Each row below holds a small network's activations on one input, seen along a few directions.
In each table, some parts of the input vary, and every possible input appears once, in random order.
Descriptions start from the smaller parts, as in this example, which fits no table here: one of 3 separate values, together with either a single point or one of 9 places along a line or (one of 4 places along a line, together with one of 5 places around a ring).
Shared parts are said once, and a part with two or three values counts as separate values.
In the rows, 128 means zero.

Other details of the inputs vary at random and push rows far along two fixed directions, the same in every table; ignore that.

A family of inputs:
row 1: [126 131 138 135 133 125 121 121 127 121 122 128]
row 2: [131 134 117 129 119 127 122 124 127 123 124 124]
row 3: [129 124 125 123 126 121 136 125 124 125 133 114]
row 4: [128 139 125 130 131 133 124 118 130 130 116 133]
row 5: [130 129 128 134 126 122 127 126 131 125 134 112]
row 6: [131 129 129 134 125 124 129 127 131 126 134 112]
row 7: [137 144 122 130 117 126 128 124 128 125 127 132]
row 8: [135 134 130 124 124 120 143 125 124 126 136 122]
row 9: [134 131 127 133 123 126 126 129 132 120 126 119]
row 10: [128 131 134 136 137 134 124 123 130 121 120 127]
row 11: [123 124 129 123 130 133 129 117 117 121 123 131]
row 12: [129 124 123 124 128 120 136 126 123 124 134 115]
row 13: [128 133 117 132 118 125 125 124 127 122 123 126]
row 14: [130 126 116 120 124 123 132 124 121 122 127 123]
row 15: [136 137 123 120 120 124 138 124 122 124 129 130]
row 16: [127 128 137 136 133 132 121 121 127 118 122 128]
row 17: [132 130 123 135 125 121 126 129 133 119 126 122]
row 18: [123 135 129 132 127 128 119 116 122 124 119 133]
row 19: [125 128 126 123 134 135 132 119 120 124 121 130]
row 20: [128 129 124 121 133 137 133 119 125 127 120 132]
row 21: [126 126 131 124 137 134 138 120 127 129 127 124]
row 22: [130 128 126 134 129 121 128 127 130 125 136 112]
row 23: [121 124 137 126 135 123 133 118 118 126 129 124]
row 24: [128 135 135 136 137 128 124 123 129 125 119 127]
row 25: [123 127 130 123 130 126 128 117 116 124 122 131]
row 26: [176  58 133 173 113 121 100 197 106 198 146 191]
row 27: [172  55 122 159 113 121 106 194  97 201 148 196]
row 28: [126 129 132 124 137 127 137 120 127 132 126 124]
row 29: [123 125 133 126 138 132 136 121 122 126 128 123]
row 30: [131 136 133 133 136 130 126 122 134 127 119 128]
row 31: [126 123 125 126 125 120 139 126 124 124 132 116]
row 32: [127 123 122 125 127 119 138 126 124 124 133 117]
row 33: [131 130 135 132 135 135 130 117 138 130 131 123]
row 34: [127 123 126 125 124 122 139 126 124 125 131 115]
row 35: [131 127 119 120 120 127 133 125 122 123 126 122]
row 36: [135 135 134 129 133 130 126 119 139 128 122 130]
row 37: [128 128 126 136 127 120 129 126 131 124 135 114]
row 38: [131 132 126 117 130 131 134 115 129 131 122 134]
row 39: [128 131 134 135 138 135 129 120 134 129 128 121]
row 40: [130 127 118 120 122 124 131 124 122 123 126 122]
row 41: [134 130 126 133 124 124 124 129 132 120 126 119]
row 42: [123 131 128 132 127 135 119 116 123 121 120 133]
row 43: [134 130 124 133 126 123 125 129 131 119 127 119]
row 44: [128 126 118 122 121 123 134 124 122 122 125 124]
row 45: [129 128 129 136 124 123 131 127 131 125 133 112]
row 46: [135 132 133 130 133 137 126 119 140 125 123 130]
row 47: [124 133 137 137 139 126 128 121 128 130 127 120]
row 48: [129 133 118 131 117 128 125 125 128 123 122 125]
row 49: [131 134 118 129 117 129 123 125 128 124 123 124]
row 50: [125 138 126 133 131 130 122 119 125 128 117 132]
row 51: [129 126 119 121 120 125 135 125 122 122 124 123]
row 52: [130 134 115 130 121 126 122 124 127 122 125 125]
row 53: [136 139 133 135 125 122 134 126 131 126 138 119]
row 54: [ 23 148 145  46 125 139 112 241 181 118 174 156]
row 55: [129 133 114 132 120 124 124 124 128 122 124 127]
row 56: [125 130 136 137 139 133 128 121 129 126 128 120]
row 57: [ 35 146 130  29 120 152 121 235 184 120 166 169]
row 58: [128 127 128 137 125 121 131 126 131 124 134 114]
row 59: [130 129 133 120 134 127 138 116 131 133 129 126]
row 60: [133 130 127 135 122 125 128 129 133 120 124 119]
row 61: [128 134 135 135 138 128 129 120 133 132 127 121]
row 62: [131 133 136 131 135 128 130 117 138 133 130 123]
row 63: [132 139 125 126 128 133 124 115 135 131 119 136]
row 64: [132 135 124 126 127 140 124 115 135 128 120 136]
row 65: [132 133 132 133 136 136 126 122 135 124 120 128]
row 66: [128 136 124 130 130 139 123 118 131 127 117 133]
row 67: [130 125 132 121 134 134 138 116 132 129 130 126]
row 68: [123 126 139 137 135 131 125 119 126 123 131 120]
row 69: [128 132 126 121 133 131 133 119 124 130 119 132]
row 70: [129 124 126 123 125 123 137 126 124 125 133 114]
row 71: [140 141 131 133 123 123 131 128 132 122 129 126]
row 72: [170  63 132 171 121 135  95 186 100 204 138 202]
row 73: [124 131 127 123 134 128 132 119 119 128 120 131]
row 74: [123 128 134 126 138 125 136 121 121 129 127 123]
row 75: [121 121 135 126 134 130 133 118 119 122 130 123]
Description of these inputs: one of 5 places around a ring, together with either a single point or one of 6 places around a ring or (one of 2 separate values, together with one of 4 places along a line).
Q: Changing only the place on the ring of 5 turns row 34 into row 45. The same change can be made to row 32. Which row results?
A: row 37
Q: Changing only the place on the ring of 5 turns row 4 into row 30. The same change can be made to row 2. Which row results?
A: row 41
Q: Change only the choice among 2 separate values in row 64. List by row number the other rows that result.
A: row 63
Q: Change only the place on the ring of 5 in row 75. List by row number the other rows that result.
A: row 11, row 16, row 42, row 68
Q: Change only the place on the ring of 6 in row 35. List by row number the other rows that result.
A: row 14, row 27, row 40, row 44, row 51
Q: Change only the choice among 2 separate values in row 54. List by row number the other rows that result.
A: row 68
Q: Change only the place on the line of 4 in row 38. List by row number the other rows that result.
A: row 25, row 69, row 73

A family of inputs:
row 76: [121 127 117 124 122 140 114 136 123 124 118 145]
row 77: [115 111 139 129 140 124 131 140 123 129 139 124]
row 78: [128 122 116 143 105 106 119 157 128 116 144 107]
row 79: [234  91 140 223 146 119 140  24  82 162 101 103]
row 80: [114 127 145 137 143 136 116 139 133 134 126 133]
row 81: [ 93 205 121  80 140 121 179  36 146  40 109  35]
row 82: [119 131 130 129 126 138 109 135 131 126 114 151]
row 83: [128 117 137 122 137 125 142 139 135 137 144 124]
row 84: [119 120 111 116 119 128 120 136 117 128 121 139]
row 85: [116 117 120 119 120 124 132 138 111 129 131 134]
row 86: [135 133 115 117 119 141 125 135 135 132 124 147]
row 87: [133 138 129 122 124 139 120 134 143 133 119 152]
row 88: [141 129 115 135 102 106 129 157 140 125 149 108]
row 89: [117 115 132 118 129 121 132 141 112 127 136 127]
row 90: [127 134 143 130 141 137 128 138 146 142 131 134]
row 91: [133 126 110 109 117 128 132 135 129 136 127 140]
row 92: [130 142 137 128 135 136 121 133 143 139 129 147]
row 93: [129 124 119 112 117 124 143 137 122 137 136 135]
row 94: [116 136 139 135 137 135 109 134 130 132 124 146]
row 95: [112 116 146 133 141 133 120 136 131 133 137 126]
Q: What do these inputs look like to the network?
A: one of 2 separate values, together with either a single point or one of 9 places around a ring
Q: Changing only the choice among 2 separate values turns row 76 into row 86. The same change can be made to row 82. Which row results?
A: row 87

A family of inputs:
row 96: [124 123 127 124 129 144 127 127 128 135 124 140]
row 97: [122 124 124 124 132 140 119 126 123 133 124 141]
row 98: [121 116 128 131 136 129 126 135 123 132 133 123]
row 99: [132 115 125 123 121 127 136 134 130 130 138 124]
row 100: [138 132 118 125 122 124 130 137 134 132 128 136]
row 101: [133 125 140 128 135 133 124 131 141 135 130 132]
row 102: [122 121 135 132 136 131 117 132 129 127 125 136]
row 103: [127 123 135 119 126 116 141 132 113 133 140 131]
row 104: [134 129 124 133 116 120 128 140 127 126 140 126]
row 105: [106 174 135 117 135 130 133  93 145  80 112  90]
row 106: [131 127 125 131 113 120 124 140 123 125 135 124]
row 107: [126 114 121 124 124 127 128 134 119 126 136 125]
row 108: [120 123 130 138 127 120 122 138 127 130 130 124]
row 109: [134 131 137 134 134 130 123 135 141 131 131 134]
row 110: [130 139 127 133 124 134 120 132 132 133 128 142]
row 111: [108 172 125 103 134 136 140  82 151  93 114  96]
row 112: [131 135 137 138 131 130 120 137 135 127 131 135]
row 113: [134 122 119 119 125 131 135 133 130 133 125 134]
row 114: [224 109 126 226 136 108 136  31  78 145  98  95]
row 115: [127 118 131 130 134 129 134 135 134 136 135 122]
row 116: [121 125 124 126 129 134 116 126 125 132 123 142]
row 117: [131 129 131 136 131 122 128 139 138 136 138 122]
row 118: [123 119 134 130 140 137 120 132 127 128 126 134]
row 119: [137 126 120 118 123 127 131 133 133 135 127 133]
row 120: [136 135 118 128 119 125 127 139 128 128 128 137]
row 121: [121 125 142 126 138 119 139 133 117 139 138 129]
row 122: [119 118 128 133 132 123 123 136 125 131 132 124]
row 123: [126 129 132 138 125 122 122 142 128 131 133 121]
row 124: [123 116 131 130 133 133 133 136 128 134 133 121]
row 125: [136 126 124 129 118 120 131 138 133 129 140 125]
row 126: [124 116 122 126 120 121 125 135 120 125 135 127]
row 127: [128 120 116 119 127 132 126 134 119 128 124 135]
row 128: [122 130 127 131 123 131 116 129 127 131 120 142]
row 129: [132 136 127 129 126 133 123 130 138 136 128 141]
row 130: [105 178 124 112 128 134 132  88 141  85 109  96]
row 131: [128 113 124 123 121 131 135 135 123 128 136 124]
row 132: [133 133 120 127 117 125 123 139 124 128 122 134]
row 133: [100 169 144 106 149 127 150  84 134  89 117  98]
row 134: [122 133 138 119 135 129 132 124 118 141 129 147]
row 135: [122 126 137 137 130 128 116 135 130 126 123 136]
row 136: [127 127 118 126 118 123 123 136 123 127 119 137]
row 137: [128 125 127 123 130 140 128 126 135 137 126 140]
row 138: [130 123 133 129 132 125 129 135 137 139 137 120]
row 139: [128 129 130 114 130 120 140 131 114 136 127 141]
row 140: [125 119 137 129 136 141 128 132 132 130 126 133]
row 141: [125 121 123 131 115 118 124 137 122 124 132 127]
row 142: [129 120 138 129 137 137 129 131 138 132 128 133]
row 143: [135 120 126 122 120 123 131 134 132 132 140 123]
row 144: [127 122 116 122 124 125 123 134 121 127 122 137]
row 145: [131 120 119 119 124 135 134 134 124 131 123 134]
Q: Changing only one part turns row 103 into row 134. The same change can be made to row 106. Which row results?
A: row 130
Q: What do these inputs look like to the network?
A: one of 5 places around a ring, together with either a single point or one of 9 places around a ring
Q: List by row number the other rows that have the place on the ring of 5 in common with row 117.
A: row 98, row 108, row 114, row 115, row 121, row 122, row 123, row 124, row 138
Q: Start at row 110 and move only the place on the ring of 5, one step at a time. The first step leads to row 112. Which rows follow, in order?
A: row 114, row 104, row 120

A family of inputs:
row 146: [134 136 123 129 123 124 131 129 133 125 129 124]
row 147: [125 130 125 124 130 133 125 123 127 126 118 131]
row 148: [125 136 123 126 129 130 125 123 127 127 119 134]
row 149: [125 127 124 131 125 123 122 129 128 122 129 117]
row 150: [ 69 134 130  67 122 134 127 212 158 130 164 151]
row 151: [131 139 128 125 128 132 126 121 134 127 124 136]
row 152: [133 136 120 127 122 124 132 129 130 125 128 125]
row 153: [156  92 131 162 132 132 115 134 110 163 127 152]
row 154: [127 133 138 125 135 132 132 120 131 131 130 130]
row 155: [132 128 120 123 122 128 131 128 127 123 128 122]
row 156: [122 132 136 131 137 132 128 122 130 130 129 125]
row 157: [129 127 131 131 129 125 132 128 134 124 131 119]
row 158: [130 127 130 129 128 127 134 129 134 124 130 119]
row 159: [120 130 134 130 137 131 128 122 127 131 127 126]
row 160: [124 123 126 131 130 123 125 128 128 122 132 117]
row 161: [126 124 121 121 118 126 130 124 121 122 126 125]
row 162: [129 127 119 122 121 127 131 127 124 123 128 122]
row 163: [125 128 132 131 131 120 130 127 128 127 134 116]
row 164: [131 127 124 125 128 128 135 128 129 124 130 121]
row 165: [125 136 132 133 126 125 121 129 122 115 122 132]
row 166: [119 130 131 127 137 130 129 122 124 130 124 127]
row 167: [130 130 129 131 124 126 128 129 134 123 128 120]
row 168: [123 130 127 131 130 135 122 124 130 126 122 127]
row 169: [127 126 130 132 129 124 130 128 133 123 132 118]
row 170: [123 126 130 130 132 120 128 127 125 127 134 116]
row 171: [125 132 129 132 130 136 122 124 133 126 124 127]
row 172: [126 127 126 121 127 123 137 125 121 128 133 121]
row 173: [127 132 134 120 137 129 133 120 128 131 125 132]
row 174: [130 133 118 124 119 123 131 127 124 124 129 125]
row 175: [133 130 121 125 123 128 132 129 130 124 128 122]
row 176: [132 130 128 129 124 127 130 130 134 123 128 120]
row 177: [129 130 132 123 134 135 130 120 134 126 126 132]
row 178: [161  94 137 162 128 118 123 139 110 164 136 143]
row 179: [126 130 134 130 134 136 126 122 134 126 129 127]
row 180: [128 133 136 122 136 131 133 120 131 131 128 132]
row 181: [128 131 118 123 117 122 131 126 122 124 128 126]
row 182: [120 127 127 128 135 133 127 123 127 126 122 128]
row 183: [124 130 134 131 128 129 122 129 122 114 122 129]
row 184: [123 137 126 133 129 131 121 124 130 127 122 130]
row 185: [128 139 130 132 128 133 122 123 134 127 126 131]
row 186: [123 127 127 124 135 133 129 122 127 127 121 130]
row 187: [129 135 127 134 123 121 126 129 134 124 129 122]
row 188: [132 134 118 125 121 124 131 128 127 125 129 125]
row 189: [130 125 122 123 127 128 135 127 126 124 131 122]
row 190: [131 138 126 123 129 130 126 122 132 127 121 137]
row 191: [133 136 126 131 122 123 130 130 134 125 128 123]
row 192: [129 129 128 132 124 125 126 129 133 122 129 119]
row 193: [106 101 138 102 120 130 117 225 143 168 166 176]
row 194: [123 128 131 132 135 135 125 123 133 126 127 126]
row 195: [126 127 127 122 134 133 130 121 129 126 120 132]
row 196: [122 130 131 123 137 130 132 121 124 131 123 130]
row 197: [124 131 132 121 136 130 133 121 126 130 122 131]
row 198: [131 136 127 133 123 122 128 130 135 124 129 123]
row 199: [125 138 128 134 129 132 121 124 133 127 124 130]
row 200: [124 133 138 129 136 133 129 121 131 131 130 127]
row 201: [122 126 136 131 132 128 125 128 121 115 125 128]
row 202: [163  96 128 153 127 130 116 134 109 162 120 158]
row 203: [127 133 132 130 129 136 123 123 134 126 126 128]
row 204: [131 127 127 127 129 127 135 128 132 124 131 121]
row 205: [122 130 125 128 130 134 123 124 128 126 119 128]
row 206: [126 130 119 123 116 122 130 124 121 123 127 128]
row 207: [133 130 125 127 124 128 132 129 133 124 128 121]
row 208: [126 125 128 132 129 123 127 128 131 123 132 117]
row 209: [130 139 130 128 127 133 125 121 134 127 126 134]
row 210: [122 125 127 120 125 123 137 123 118 127 131 124]
row 211: [128 137 124 124 128 130 126 123 129 127 118 136]
row 212: [128 134 125 134 123 120 123 129 132 124 130 120]
row 213: [125 125 125 121 126 122 138 124 119 127 132 122]
row 214: [130 130 128 124 130 125 138 127 127 128 132 121]
row 215: [128 130 135 130 131 122 135 128 131 128 133 119]
row 216: [130 133 132 126 129 136 125 121 134 126 125 131]
row 217: [130 132 127 121 130 133 127 122 132 126 120 134]
row 218: [127 128 126 132 125 124 124 129 131 123 129 117]
row 219: [129 130 134 128 130 123 137 128 131 128 133 119]
row 220: [124 121 123 121 123 126 134 123 121 123 129 125]
row 221: [127 125 119 122 119 126 131 126 122 122 128 124]
row 222: [157 102 126 161 126 127 112 136 108 163 122 157]
row 223: [128 130 134 126 133 136 129 120 134 127 128 130]
row 224: [126 122 121 122 124 126 135 125 122 123 130 123]
row 225: [121 129 140 130 134 125 128 127 118 119 127 127]
row 226: [127 124 121 122 126 127 134 126 123 123 131 122]
row 227: [161  98 124 164 121 117 111 140 108 159 132 146]
row 228: [128 129 129 121 135 133 130 120 131 126 123 133]
row 229: [131 133 130 123 129 135 127 121 134 126 123 133]
Q: Changing only one part turns row 168 into row 184. The same change can be made to row 149. Which row results?
A: row 227
Q: Changing only one part turns row 228 into row 173. The same change can be made to row 177. Which row results?
A: row 180
Q: Changing only one part turns row 154 into row 223. The same change can be made to row 150. Which row results?
A: row 189
Q: What do these inputs look like to the network?
A: one of 4 places along a line, together with either a single point or one of 9 places around a ring or one of 11 places along a line
Q: Change only the place on the line of 11 in row 146. List by row number the other rows that result.
A: row 152, row 174, row 181, row 187, row 188, row 191, row 198, row 206, row 212, row 227
Q: Start at row 172 and move only the place on the line of 4, one step at a time. The first step leads to row 226. Which rows follow, in order?
A: row 162, row 174
